These are the activations of a small neural network, seen along a few directions. Each row is one input.
In each table, some parts of the input vary, and every possible input appears once, in random order.
A made-up example of a description, with smaller parts first: one of 3 separate values, together with either a single point or one of 9 places along a line or (one of 5 places around a ring, together with one of 6 places along a line).
Shared parts are said once, and a part with two or three values counts as separate values.

Other details of the inputs vary at random and push rows far along three fixed directions, the same in every table; ignore that.

Rows:
x1: [ -5  -5   1  11  17   3 -24 -20   9  20   5]
x2: [  4  38 -24 -31 -12 -18  -9  26 -37 -13   5]
x3: [ -6  20 -32 -16 -18  10  -9  14  28 -21  26]
x4: [  7   6   5   8   0 -17   5 -26  17 -10   6]
x5: [-10 -32  -7  13   9  37 -13 -16   2  33  -5]
x6: [  8   1  12   9  -5 -27   4 -30  24 -22   9]
x7: [ -9   0 -22   8  10  25 -21  -1  34  21  13]
x8: [  3   2  21   8  31   7  -1 -22 -41  12   0]
x9: [  0   7 -29 -25  -7  27  -2  26 -59  18  -8]
x10: [ -6 -28  22  11  14   6  -3 -15  -8  19 -12]
x11: [  4   2  31   2  -5 -21  17   5 -22 -19  -5]
x12: [ -5  11   3   6  -4 -26  -7  -6  44 -35  11]
x13: [  3  15  -5 -12 -19  -5  16  27 -15  -9   2]
x14: [  6  18 -38 -13 -32  -7  -1   3  33 -16  26]
x15: [  2   9  -4 -25  -3   2   4  20 -76  -4 -13]
x16: [  5  16  29  -8 -15 -39  28  15 -24 -41  -6]
x17: [ 10   5  15   0  -3  -2   3  22 -46   0  -6]
x18: [ -4  -4 -24 -16   0  32  -7  30 -38  28   7]
x19: [ 10 -21  12  21   5  11   1  -4  10  20  -7]
x20: [  9  -1  21 -22  14  -8   2   4 -44   9 -29]
x21: [ -8  12 -40 -12  -8  34 -16  12  23   7  26]
x22: [  9 -17   9  19   4  11   3  -4  11  20  -9]
x23: [ -2 -16  29   4  26   2   6 -10 -43  23 -25]
x24: [ -7 -24  20  16  23  13   4 -11  -6  23 -11]
x25: [  8  21  15 -10   4 -23   8  -4 -40 -30   7]
x26: [  3  31  20 -12   4 -43   4   8 -20 -47  -2]
x27: [  9  -6 -47  -5 -30  36 -14  31  19  25  18]
x28: [  5  17  18   2  11 -26  16 -17 -12 -29   2]
x29: [ -8  -9 -43  -9 -16  35  -8  12   1  22   4]
x30: [ -3  -5  27  -2  -2 -32  16  -5 -10 -23 -17]
x31: [  0   2  -3   3  18  20  -9 -13 -23  16  13]
x32: [  9   1  21 -30  -3 -26   2  10 -33 -16 -22]
x33: [ 10   9 -38  -8 -34   7   5  31  28  -4   8]
x34: [-11 -37  32  30  23   5   4 -26  24  13  -7]
x35: [ -2 -31  32  43  18  11   1 -24  29  23 -10]
x36: [  3 -12   5  21  10   1   0 -40  38  12   5]
x37: [  6   6   1   4 -10  -3  10  17  -4  -4  -5]
x38: [ -8 -11  22  28  34   7 -15 -28  24  15  -2]
x39: [ -3 -15  12  17   5  14   5  -6  10  20  -1]
x40: [ -7  -4   3   6 -12 -23  22   0  44 -29  -1]
x41: [  1   1   7  17 -20 -23  17   3  44 -27  -1]
x42: [  2 -20  18  -4  16   5  -5 -12  -3  21 -24]
x43: [ -4  -8 -17 -14   4  34 -10  18 -43  41  -7]
x44: [ -4  18 -26  -8 -12 -12 -15   5  22  -8  14]
x45: [ -8   8 -34  -8   2  42 -17   8  14  20  20]
x46: [ -4  15  -6   4  -6 -35  -1 -13  45 -26   3]
x47: [ -5  13  13   4   9 -16   9 -14  28 -31   4]
x48: [  0   3 -33 -30 -34  -8  -5  20  41 -16   1]
Description of these inputs: one of 4 places along a line, together with either a single point or one of 5 places around a ring or one of 6 places along a line.
Changing only the place on the line of 4 turns x16 into x11. The same change can be made to x14. Which row results? -> x6
Changing only the place on the line of 4 turns x46 into x1. The same change can be made to x7. Which row results? -> x12
Start at x15 and move only the place on the line of 6, one step at a time. The first step leads to x30. Which rows follow, in order? -> x18, x16, x35, x19
Start at x21 and move only the place on the ring of 5, one step at a time. The first step leads to x26. Which rows follow, in order? -> x44, x14, x31
